A small network was shown many inputs. Here are its activations along a few directions, one row for each input.
In each table, some parts of the input vary, and every possible input appears once, in random order.
A made-up example of a description, with smaller parts first: one of 4 places along a line, together with either a single point or one of 11 places around a ring or (one of 3 separate values, together with one of 5 places around a ring).
Shared parts are said once, and a part with two or three values counts as separate values.
In the rows, 128 means zero.

Other details of the inputs shift rows strongly along three fixed directions, in all tables alike. That doesn't count.

Rows:
x1: [129 126 143 112 119 126 130 142 148 128  99 104 141]
x2: [116 149 109 145 100 135 125 140 113 113 114 164 119]
x3: [122 137 140 106 135 124 157 130 137 151 147  89 174]
x4: [143  76 232 120 212 155 124  66  31 134 231 185  34]
x5: [115 118 152 128 131 123 134 123 100 101 132 135 113]
x6: [132 125 127 111 126 128 126 136 140 127 103 110 155]
x7: [179  54 226 136 194 148 133  59  46 117 246 149  83]
x8: [103 129 161 114 159 130 155 118 109 149 113  92 128]
x9: [138 134 101 118  70 117  90 175 169 126 153 126 131]
x10: [135 114 152  96 127 118 139 131 152 120 123  84 162]
x11: [121 116 116 129 152 105 131 115 171 140 112 115 151]
x12: [133 146 103 158 100 144 115 114 113 140 118 135 113]
x13: [110 167  78 155 103 166  87 140 112 127  87 186  75]
x14: [161 128 108 106 101 134 118 157 156 129 152 139 140]
x15: [175  84 166 144 117 135  78 115  93 131 242 169  58]
x16: [106 160 109 126 152 156 148 115  97 152  94 136 110]
x17: [152 126 101 114  80 108 129 181 157 113 176 130 159]
x18: [142 105 119 123 137 104 121 135 193 137 174 123 155]
x19: [102 137 140 128 148 117 151 108 115 108  80 103 135]
x20: [124 129 123 133 130 115 124 136 123 117 120 132 134]
x21: [133 123 106 131 155 123 139 110 160 139 121 142 128]
x22: [ 91 144 121 144 142 135 143 115  85 109  57 138 122]
x23: [108 173  69 166 101 149  80 152 117 123 101 201  69]
x24: [ 66 172 113 143 177 164 147  88  67 153  24 130  97]
x25: [141 101 136 123 130  90 118 143 197 142 165 117 142]
x26: [109 141 142 129 184 161 178  68  64 115  42 128 116]
x27: [128 161  78 148 108 141 107 146 118 123 111 187  87]
x28: [138 107 147 116  91  96 126 176 152 111 171 111 151]
x29: [147 131 108 139 117 139 136 115 115 136 128 113 129]
x30: [161 118 138 105 101 123 123 150 163 127 169 123 166]
x31: [148 125 116 112 102 134 106 160 161 127 156 132 144]
x32: [134 136 128 126 115 137 132 126 126 123 123 135 139]
x33: [127 104 159 121 159 112 182  85 111 129  93  28 196]
x34: [113 118 129 125 157 103 143 103 173 134 103  99 146]
x35: [143 122 129 119  88 117 105 169 156 127 151 123 129]
x36: [132 114 131 123 150 102 152 106 180 138 133 108 172]
x37: [102 146 126 137 127 113 140 136 130 119  70 109 134]
x38: [147 121 121 143  83 116 101 152 144 143 157 104 122]
x39: [145 121 114 119  96 120 102 162 149 127 153 129 142]
x40: [112 135 124 143 129 142 125 130  96 106 122 162 105]
x41: [101 125 162  96 181 126 195 103 121 140 109  41 197]
x42: [114 178  73 168  91 145  84 145 116 127  99 210  72]
Description of these inputs: one of 6 places along a line, together with either one of 3 separate values or one of 4 places along a line.
Changing only the place on the line of 6 turns x25 into x11. The same change can be made to x38. Which row results?
> x33
Changing only the place on the line of 6 turns x31 into x30. The same change can be made to x40. Which row results?
> x2

Rows:
x43: [124 127 135 124 137 120 144 115 143 136 118 100 150]
x44: [125 120 151 118 166 140 148 102 100 130 128 131 125]
x45: [145 113 135 107 106 104 148 145 156 117 143  71 189]
x46: [132 114 146 132 157 140 120 103 107 137 147 148  96]
x47: [129 132 110 135 121 123 127 128 149 127 105 119 137]
x48: [136 137 107 131  99 139  97 153 126 140 153 147 104]
x49: [134 146  98 133  95 131 102 157 150 138 147 159 117]
x50: [138 108 145 133 144 122 123 116 123 127 160 138 115]
x51: [117 147  98 136 115 131 121 142 134 129 111 146 123]
x52: [121 126 134 136 139 127 118 121 124 127 117 145 103]
x53: [146 105 165 114 134 121 146 122 122 128 168 102 150]
x54: [116 138 123 127 111 124 127 144 133 122 106 113 136]
x55: [135 130 116 131 101 121 113 150 134 127 152 128 131]
x56: [ 98 157 104 136 141 141 154 106 116 119  37 119 140]
x57: [124 122 152 127 153 135 132 115 105 116 127 153 104]
What is each input in this table made of?
> one of 3 separate values, together with either a single point or one of 4 places along a line
Changing only the choice among 3 separate values turns x55 into x50. The same change can be made to x54. Which row results?
> x52
Change only the choice among 3 separate values in x43. List by row number the other rows that result.
> x49, x53
Change only the place on the line of 4 in x56. List by row number the other rows that result.
> x44, x49, x51
